Here are a small network's activations along a few directions, averaged over the inputs that share one value of a field.
Related values have similar rows: they may be neighbours, one step apart, or belong to one group.

Other fields vary at random and push rows far along one fixed direction, the same in every table; ignore that.
To show where, the next rows are all for the same value of a field, averaged over different records:
[  5   6  -9   6  -3  -9   3  -7  -6 -11   1   6  -6  -1  -3 -14   4   1
  10  -7   2   4   3  -9]
[  0   3  -6   9  -1 -11  -1 -11   1 -11  -4  14  -6  -5 -16  -9  14   6
  10  -2   5   9  -1 -15]
[  3  -1 -12   8   0 -10  -8 -17  -1 -13 -14  16 -13 -16 -20  -7  24   2
  11 -10   4   3   0 -17]
[  1  -5 -10  -1  -9  -8   4   6  -9  -8  21 -13   9   5  10  -5 -17  11
   8  -5 -11   4   4   9]
[  6   5  -9  14   3  -5  -3 -18   4 -13  -6  18 -13 -16 -27 -10  23   3
  13  -8   6   1   1 -20]
[ -3  -6 -13  -3  -9  -5   7   2 -11 -11  11  -4   1   1  -3  -6  -7  11
   4  -3  -1   7   2   2]
[  0  -7 -14  -6 -14  -3  11  14 -21  -6  18 -18  13  13  20  -5 -33  14
   0  -3 -11   8   4  15]
[ -1  -3 -12  -1  -6  -5   5   1 -11 -10  11  -5   2   2   4  -7  -9   7
  11  -1  -5   3   8   4]

Values of Ruliv:
t1: [ -3 -17   8 -10 -14   5  19  18   6 -11  17   4  34  19  37   6 -41  -3
  -9 -19  11  -8  11  44]
t3: [ -7  -8 -12 -17  -4   2   2  23  -7   3  21 -18   6  10  21 -12 -50   3
  -6  10 -22  14   5  39]
t7: [  2   1  17 -18  16  10 -18   3   8  22  -9   7  -1   4 -14   3  31  -4
 -20   3   5  -6   4 -22]
t5: [ -3  -6   9  -7 -11   3  -1  18 -10  10  10 -38  13  13  29  13 -39   5
   0  15 -16   6   2  18]
t14: [ -2 -11   7 -24   0  14   5  31 -22  19  28 -46  26  41  39   7 -48  -1
 -25  15 -20 -13   2  35]
t4: [ -5  14   3  -2  -6  -3   4 -28  10   6  -9  35 -25 -26 -17   6  27  -6
  -6  -8   4   3   4 -18]
t6: [ -6  16  11  -1   8  17  -7  -6   5   6 -21   3   3  -8 -12   2  35 -15
  -9  13  15  -7 -10 -10]
t8: [  4 -22   6   4  -7  18  24  33  -5  -3  22   4  27  14  62   3 -41 -10
  -9 -23   3  -2   2  35]
t11: [  1   0   8   7  -2   5  -4   2   7   6  -6 -18   0  -2   8   8  -6   4
   4   6 -13  -2 -13   6]
t10: [  2   9  11  11  14 -10 -12 -12   8   4 -19   4 -12 -13 -23  16  15   6
   2   3  -1   1 -13 -12]
t2: [  3  -1   6 -15   2   7   1  13  -3  20   5 -25  16  18   1   4 -10 -14
 -10   9 -10  -4  -2  12]
t13: [  2  18   0  22  11 -13  -8 -35  12 -16 -26  41 -30 -30 -46  -3  56  -1
  20  -4  22   8  -2 -44]
t12: [-10  17  11  33  24  -8 -16 -36  33   2 -55  42 -42 -40 -64   8  74  -9
  20   6  23 -13 -15 -48]
t9: [ 13  -1   1 -10   8   7  -8   8  10  19   4  -9   0  15  14   1   0 -10
 -19  15  11 -14   2  -6]
The values of Ruliv form 4 separate groups.
- List the group mates of t5, in the order listed. => t11, t10, t12
- List the group mates of t3, in the order listed. => t4, t13
- List the group mates of t8, in the order listed. => t1

Values of Ledit:
n4: [  3  17 -17  35  14 -26 -18 -55  27 -41 -40  74 -55 -50 -77 -20  75   7
  33 -13  40  18  -2 -48]
n7: [ -3  -1  11 -30   8  22   3  26 -10  38  15 -29  15  25  29  10 -21 -14
 -33  15 -23  -9   0  18]
n5: [  3  20  18  28  27   2 -24 -44  39   9 -63  55 -46 -48 -71  19  97 -18
   8   4  39 -13 -19 -62]
n2: [ -5   9  -2  23  10  -6  -1 -31  13 -19 -31  50 -31 -37 -44  -1  51  -6
  17 -13  19  13  -9 -27]
n1: [  0 -16  24 -41   0  30  -1  61  -6  36  30 -66  58  59  66  17 -68 -11
 -36  18 -17 -25   5  56]
n3: [  3 -15 -26   4 -39 -24  28   4 -29 -32  44 -17  18  10  39 -21 -58  30
  18 -21 -18  16  17  23]
n6: [ -1 -14  -8 -19 -19   3  13  40 -33   8  44 -67  41  42  58  -4 -76  13
  -6  10 -39  -1   7  41]
The values of Ledit form a line.
- Name the neighbours of n1, in listed order. => n7
- Name the neighbours of n2, in listed order. => n4, n6

Values of Buf:
h4: [ -3  13  17  11  26   8 -22 -13  26  15 -44  17 -18 -17 -39  20  48 -12
   2  13  15 -16 -17 -25]
h3: [  2 -11  -8  14 -11  -6  13   1  -6 -20   7   7  -1   3   8  -7  -9   4
  20 -15   1   4   2  -2]
h13: [ -5  -6   3 -16   3   9   5  16   1  -4   9   7  10   9  18  -6 -15  -4
 -11  -4   3   1   9  18]
h11: [ -1   5  17  -7  24   9 -21  -4   6  23 -23  -1 -10  -1 -30  14  38  -7
 -11  15   1 -13  -6 -33]
h14: [ -3 -17   6 -20 -23   8  29  33 -17  10  36 -30  30  26  61   7 -69  -6
 -12  -8 -19   0  11  51]
h6: [-10 -12 -21  -6 -35 -26  19  22 -40  -9  45 -64  27  18  42 -17 -86  36
  17   5 -50  18  14  39]
h7: [  3   3  15   5  14  13 -16  -8  21  18 -19   4 -18  -7 -16  16  23 -11
  -3  15   3  -5 -17  -5]
h2: [ -3  -3   3   0  -5   8   9  10   2  -5   6   8  15  10  19  -3  -7  -8
  -8 -12  12 -10   0  16]
h9: [ 10   6  -8  20  -1 -13  -5 -26   8 -28 -11  38 -21 -27 -19  -2  25   8
  14 -14  25   4   2 -23]
h8: [  5   7  -6  17   4 -10  -4 -31  11 -28 -18  43 -21 -28 -41  -3  38  -2
  16 -17  24  22  -2 -15]
h12: [  6   5   2   8  12   8   3 -14  20  -3 -19  47 -10 -24 -16   1  47 -14
  -6 -17  25   4  -3 -27]
h10: [  3  16   7  -1  18  -2 -22 -19  22  23 -28  15 -20 -10 -40   0  51 -11
 -12  14  19 -15  -3 -34]
h5: [ -5  -1 -31   1 -21 -21  11  -1 -37 -16  34 -33   2  13  15 -22 -45  28
  14   4 -39  17   5  17]
h1: [  0  -4   5 -27  -5  14   0  34 -19  22  24 -59  35  36  38   3 -41  -1
 -20  21 -20 -11   4  24]
The values of Buf form 4 separate groups.
- List the group mates of h6, in the order listed. => h5
- List the group mates of h8, in the order listed. => h3, h9
- List the group mates of h2, in the order listed. => h13, h14, h12
